A small network was shown many inputs. Here are its activations along a few directions, one row for each input.
Each table varies a few parts of the input and shows all the possible inputs, shuffled.
Descriptions start from the smaller parts, as in this example, which fits no table here: ring(8) and (point or ring(11) or (values(3) and line(4))).
Shared parts are said once, and a part with two or three values counts as separate values.
In the rows, 128 means zero.

Other details of the inputs shift rows strongly along two fixed directions, in all tables alike. That doesn't count.

Rows:
row 1: [130 174 186 112 130 114 122  68 121 122 113 102 134  68 184]
row 2: [ 59 211 179  65  57 127 124 120 165 124  99 134 142 114 157]
row 3: [ 96 219 201  83  69 116 108 116 147 124  97 104 145  83 178]
row 4: [179  82 107 172 199 127 157  81 118 142 151 126  97 117 128]
row 5: [146 166 210 137 172 104 126  94 123 118 118 107 129 104 173]
row 6: [ 85 137 110 110  80 111 123 150 140 110 128 127 119 165  97]
row 7: [181  52  81 184 202 116 146  94 106 134 159 124  89 145  98]
row 8: [ 82 137  94 107  66 146 130 167 139 145 132 146 147 142 101]
row 9: [187  82 145 169 205 143 140 106 120 143 133 117 112 121 130]
row 10: [131 158 156 125 138  92 120  71 102 113 136  88 112 100 167]
row 11: [198  46 116 195 217 131 137 146  92 148 146 128 130 124 118]
row 12: [124  49  51 142 114 134 129 183 108 129 151 137 122 177  64]
row 13: [ 99  91  62 123  94 146 130 177 134 144 149 149 141 152  78]
row 14: [110  94  95 127  89 164 119 208 142 156 120 148 158 159  89]
row 15: [191 131 134 151 188 124 118  91  90  88 126 128 124  98 178]
row 16: [ 80 177 154  83  61 145 120 158 168 139 104 142 140 139 121]
row 17: [123 175 166 121 148 100 132  62 137 111 132  99 108  93 167]
row 18: [102 122  55  98  77 164 124 212 151 115 110 197 156 202  76]
Each input here is: values(2) and (point or line(8)).
Changing only the values(2) part turns row 13 into row 17. The same change can be made to row 14. Which row results?
> row 9
Which other rows does row 11 become when the values(2) part takes its other values? List them by row number.
> row 5

Rows:
row 19: [119 131 129 135 137 116 131 115 124 130 140 125 120 134 131]
row 20: [162 132 171 143 176 116 130 100 116 129 121 117 122 109 154]
row 21: [145 147 174 128 135 129 120 100 129 132 112 100 123  87 162]
row 22: [136 125 136 135 164 114 138  94 119 121 140 108 115 120 138]
row 23: [128  95 106 131 126 136 139 139 135 138 132 136 115 153  96]
row 24: [142 125 139 144 156 115 136  94 112 130 141 117 117 103 145]
row 25: [ 91 166 135 101  67 115 115 135 147 116 123 111 121 131 128]
row 26: [106 165 111 100  76 128 103 170 110  95 112 145 157 147 141]
row 27: [ 89 166 148  94  67 139 118 149 145 152 114 124 149 128 128]
row 28: [127  97  94 139 133 123 130 141 123 129 149 118 119 131 104]
row 29: [143 117 133 147 141 134 129 128 119 146 131 120 136 107 140]
row 30: [136  50  66 149 127 168 132 192 132 156 142 152 145 154  70]
row 31: [116 161 150 119 109 133 124 125 131 142 124 119 143 103 152]
row 32: [153  83 120 150 167 142 134 144 123 131 134 137 136 129 115]
row 33: [138 137 148 138 154 105 134  87 116 122 135 104 109 124 139]
row 34: [150  77 109 161 167 122 145 119 111 141 149 124 109 146 100]
row 35: [153  81 125 149 149 135 131 134 116 153 132 119 129 118 116]
row 36: [123 136 145 132 122 100 124 112 119 124 139  98 115 112 134]
row 37: [168  98  89 136 152 132 115 144  88  94 131 139 135 141 128]
row 38: [163 109 133 142 162 124 139  84 118 122 131 122 104 104 139]
row 39: [124 129 145 125 127 115 134 107 119 128 129 121 120 109 132]
row 40: [127 103  94 134 144 132 135 132 129 127 143 130 120 151 105]
row 41: [ 79 146 106  95  71 130 127 154 147 127 118 155 137 158 105]
row 42: [111  63  40 147 114 152 136 190 135 151 151 169 132 193  58]
row 43: [ 99 138 102 103  97 141 129 147 148 126 126 149 140 142 111]
row 44: [ 91 161 125 103  72 150 121 166 146 152 123 138 155 135 124]
row 45: [129 111 110 137 133 128 137 123 119 133 138 141 124 119 123]
row 46: [102 186 143 105 104 114 123  97 135 110 117 134 132 117 163]
row 47: [104 134 126 124 113 122 131 133 129 135 135 134 131 134 123]
row 48: [154 125 125 144 159 123 138  87 112 125 136 130 117 101 148]
row 49: [141 130 140 127 153 118 137  89 118 115 134 116 119  96 147]
row 50: [119 137 139 125 126 133 129 155 136 136 123 145 145 139 131]
row 51: [146 113 145 140 142 131 128 116 119 150 131 112 128 107 135]
row 52: [144  88 103 142 158 133 141 123 118 133 145 130 120 124 111]
row 53: [142  87 117 146 150 143 132 148 126 137 132 134 138 127 113]
row 54: [126 158 171 125 132 118 126 117 126 124 116 119 140 104 164]
row 55: [ 63 191 132  77  44 126 116 150 166 117 110 131 133 165 122]
row 56: [ 82 195 149  92  82  98 113 117 139 104 121  99 131 115 151]
row 57: [119  57  37 155 116 142 131 189 124 145 156 157 128 176  59]
row 58: [122 120 104 144 130 118 126 129 122 127 144 126 123 144 119]
row 59: [119  63  41 142 104 151 132 190 142 140 142 155 121 198  54]
row 60: [114 142 128 133 115 109 120 120 122 125 142 111 121 115 137]
row 61: [166 119 159 146 178 132 129 112 128 125 119 128 118 123 142]
row 62: [145 124 112 129 141 128 132 101 135 115 123 141 112 135 132]
row 63: [138 121 117 121 128 134 136 106 131 124 123 137 115 120 125]
row 64: [163  60 121 163 171 133 135 140 112 151 135 129 128 127 109]
row 65: [143  62  71 148 146 167 135 194 137 145 139 171 144 173  71]
row 66: [159 108 130 145 172 118 143  84 112 129 134 124 109 114 132]
row 67: [115 154 123 105 102 133 128 114 147 120 114 140 122 133 132]
row 68: [113 174 168 103  92 139 115 119 145 135 108 111 132 103 154]
row 69: [115 192 184 109 113 118 118 127 141 120 102 124 146 116 164]
row 70: [155 127 168 139 159 128 125 111 126 122 113 118 122 108 152]
row 71: [ 93 137 114 117  89 118 123 149 137 125 133 125 128 158 106]
row 72: [139 130 117 119 113 121 107 147  96  96 118 132 139 140 136]
row 73: [122 163 154 107 102 148 118 123 146 142 113 117 129 116 144]
row 74: [146 125 160 138 158 107 136  83 110 129 134 104 111 100 144]
row 75: [ 92 174 129 103  90 124 127 125 141 124 122 140 138 125 143]
row 76: [129  95 104 136 146 134 139 133 125 133 144 132 123 139 105]
row 77: [164 138 148 143 174 135 129 117 129 115 124 131 133 113 146]
row 78: [103 120 127 115  87 146 120 176 149 140 109 145 142 146 107]
row 79: [141 114 141 148 147 127 132 133 121 140 127 127 137 116 139]
row 80: [134 122 112 140 153 114 128 112 121 116 142 112 117 132 129]
row 81: [150 122 140 139 156 116 139  85 111 128 133 119 114 101 140]
row 82: [164 165 149 117 136 111 103 103  92  72 109 116 127 115 179]
row 83: [142 115 151 137 152 125 129 134 126 137 124 133 132 133 130]
row 84: [160 113 124 140 173 124 140  85 115 117 139 122 115  98 142]
row 85: [131 148 149 117 127 140 122 144 145 127 106 143 131 138 133]
row 86: [158  94 108 146 157 156 134 129 125 148 142 125 132 121 114]
row 87: [151 139 133 147 153 138 133 139 129 130 123 143 141 126 143]
row 88: [ 95 170 153 101  96 116 127 114 146 118 120 114 117 138 137]
row 89: [139 131 138 143 142  99 126  99 113 119 139  96 111 115 134]
row 90: [107 159 129 108  88 155 117 184 159 128  98 161 148 156 115]
row 91: [149 112 128 140 149 145 128 123 126 140 139 118 133 108 131]
row 92: [147 122 170 139 156 114 128 110 116 130 120 112 129 107 150]
row 93: [134 153 164 118 134 114 130  80 128 119 122 105 108 101 155]
row 94: [ 79 160 107  89  76 132 123 146 151 115 118 153 144 148 121]
row 95: [114 132 135 116 120 141 123 160 144 128 124 146 145 142 118]
row 96: [165 127 149 153 180 126 136 112 117 130 128 131 128 114 153]
row 97: [ 67 167 148  90  65 117 123 147 143 132 119 128 138 143 119]
row 98: [ 69 180 125  87  43 116 111 154 157 111 117 119 130 150 119]
Changing only one part turns row 88 into row 34. The same change can be made to row 61. Which row results?
> row 83
Changing only one part turns row 45 into row 38. The same change can be made to row 87. Which row results?
> row 90
Describe the family of inputs behind these rows.
> values(4) and (point or line(8) or line(11))
A walk changes only the line(8) part. It starts at row 69 and steps to row 20. List the rest of the walk in order.
> row 83, row 92, row 64, row 35, row 51, row 27
A walk changes only the line(11) part. It starts at row 36 and steps to row 89. List the rest of the walk in order.
> row 71, row 33, row 34, row 97, row 74, row 39, row 81, row 66, row 41
Which other rows does row 41 become when the values(4) part takes its other values? List them by row number.
> row 46, row 62, row 94
A walk changes only the line(11) part. It starts at row 94 and steps to row 43. List the rest of the walk in order.
> row 84, row 49, row 52, row 76, row 22, row 40, row 80, row 56, row 28
